These are the activations of a small neural network, seen along a few directions. Each row is one input.
Each table varies a few parts of the input and shows all the possible inputs, shuffled.
A made-up example of a description, with smaller parts first: one of 5 places around a ring, together with either a single point or one of 9 places around a ring or (one of 3 separate values, together with one of 4 places along a line).
Shared parts are said once, and a part with two or three values counts as separate values.
(in the rows, 128 means zero)

Other details of the inputs shift rows strongly along three fixed directions, in all tables alike. That doesn't count.
To show where, the next rows are all for the same input, with only those details redrawn:
[138 128 137 143 123 136 138 112 136 149 116 112 116]
[120 152 136 122 121 165 116 141 117 122  63 163 121]
[143 136 138 143 123 140 121  98 127 165 121  96 116]
[124 152 132 124 124 162 115 138 116 126  79 155 125]
[132 116 128 146 114 126 168 126 147 122 114 136 111]
[143 168  81 110 145 139  86 144 107 137 175 131 171]
[137 153 108 120 133 142 106 133 117 139 136 131 144]
[125 123 114 134 119 130 159 144 144 106 120 155 125]

A family of inputs:
r1: [126 116 120 131 124 142 161 147 150  84 122 155 131]
r2: [115 112 123 127 116 119 148 152 143 105 113 153 133]
r3: [108 128 120 112 130 118 127 164 119  93 119 165 139]
r4: [120 119  94 119 125 122 132 158 139 106 156 149 152]
r5: [148 122 133 142 117 126 125  95 142 174 142  79 129]
r6: [136 124 143 132 129 114 143 112 128 135 133 116 112]
r7: [119 100 124 135 115 110 159 140 150 112 131 136 123]
r8: [122 114 115 119 135  83 148 147 135 101 169 138 142]
r9: [137 140 118 129 137 141 118 134 123 113 152 122 138]
r10: [114 124 129 118 123 112 135 156 125 100 116 154 131]
r11: [136 138 104 130 135 133 118 129 126 135 165 120 140]
r12: [138 154 130 109 137 110  94 131 108 140 141 116 151]
r13: [127  96 133 150 116 101 194 126 160 109 134 134 101]
r14: [115 147 160 126 117 174 117 133 117 128  36 160 104]
r15: [129 104 149 148 121 121 130 100 135 156 128  91 111]
r16: [118 123 142 124 139 121 133 128 119 111 116 143 116]
r17: [125  90 129 132 129  75 171 128 148 104 170 124 124]
r18: [108 113 136 136 120 142 160 144 141  95  85 167 104]
r19: [109 122 111 120 129 124 120 157 123  98 130 157 143]
r20: [122 104 124 142 121 137 158 123 153 116 126 137 112]
r21: [148 157 105 125 138 138  93 117 113 162 163 102 150]
r22: [117 149 123 104 122 162  98 157 120 118  81 168 151]
r23: [118 124 139 131 136 133 123 120 119 130 120 126 112]
r24: [109 117  99 125 135 131 146 162 136  79 138 177 135]
r25: [127 143 122 108 147 112  86 130 103 132 156 120 153]
r26: [140 114 119 138 119 119 131 113 145 154 162  92 136]
r27: [135 114 139 146 111 140 157 109 157 144 112 117 109]
r28: [137 151 151 119 134 137 104 112 106 150 105 118 119]
r29: [131 128 147 128 134 122  97 106 110 158 134  91 126]
r30: [132 145 107 118 137 154 102 130 123 136 143 131 144]
r31: [138 124 122 138 142 119 121 100 121 153 171  90 125]
r32: [140 159 115 117 130 161  97 127 118 148 119 131 146]
r33: [131 110 137 137 118 133 127 108 138 149 128 103 121]
r34: [130 109 104 126 125  82 161 149 148 108 179 132 144]
r35: [142 138 153 140 124 135 122  92 121 168 107  91 105]
r36: [135 122 141 147 130 139 120  91 126 162 130  92 109]
r37: [114 128 148 130 127 141 132 128 120 119  86 143 104]
r38: [136 133 130 132 133 158 108 106 123 153 125 111 125]
r39: [128 129 139 124 136 120 130 119 119 129 129 124 117]
r40: [155 134 145 137 133 109 127  85 126 174 151  74 118]
r41: [125 127 162 139 112 166 134 109 137 145  59 130  98]
r42: [114 120 181 140 111 152 118 112 122 150  44 119  93]
r43: [112 144 146 116 125 154 116 144 107 111  67 166 113]
r44: [131 125 118 128 130 134 103 117 125 150 152 102 142]
r45: [132  88 152 152 114  89 169 104 156 147 140  90 102]
r46: [111 100 121 128 128  96 150 144 138  98 148 141 131]
r47: [130 162 118 101 153 137  75 131  89 129 144 134 152]
r48: [131  84 139 157 123  93 202 121 162  89 158 115 105]
r49: [138 147 120 111 145 113 114 137 113 102 171 131 153]
r50: [134 151  85 109 139 120  95 158 114 127 175 134 176]
r51: [132 136 120 113 137  98 116 139 120 126 159 125 151]
r52: [115 149 125  97 136 118 105 164 109  98 117 167 152]
Question: The inputs of r31 and r47 match in every part but one. If r23 is changed in the same way as r31 into r47, which row does it become?
Answer: r16
Question: The inputs of r24 and r20 match in every part but one. If r18 is changed in the same way as r24 into r20, which row does it become?
Answer: r30
Question: What is each input in this table made of?
Answer: one of 4 places along a line, together with either a single point or (one of 2 separate values, together with one of 6 places along a line)
Question: Which other rows does r4 become when the place on the line of 6 takes its other values? List them by row number.
Answer: r5, r22, r26, r33, r44
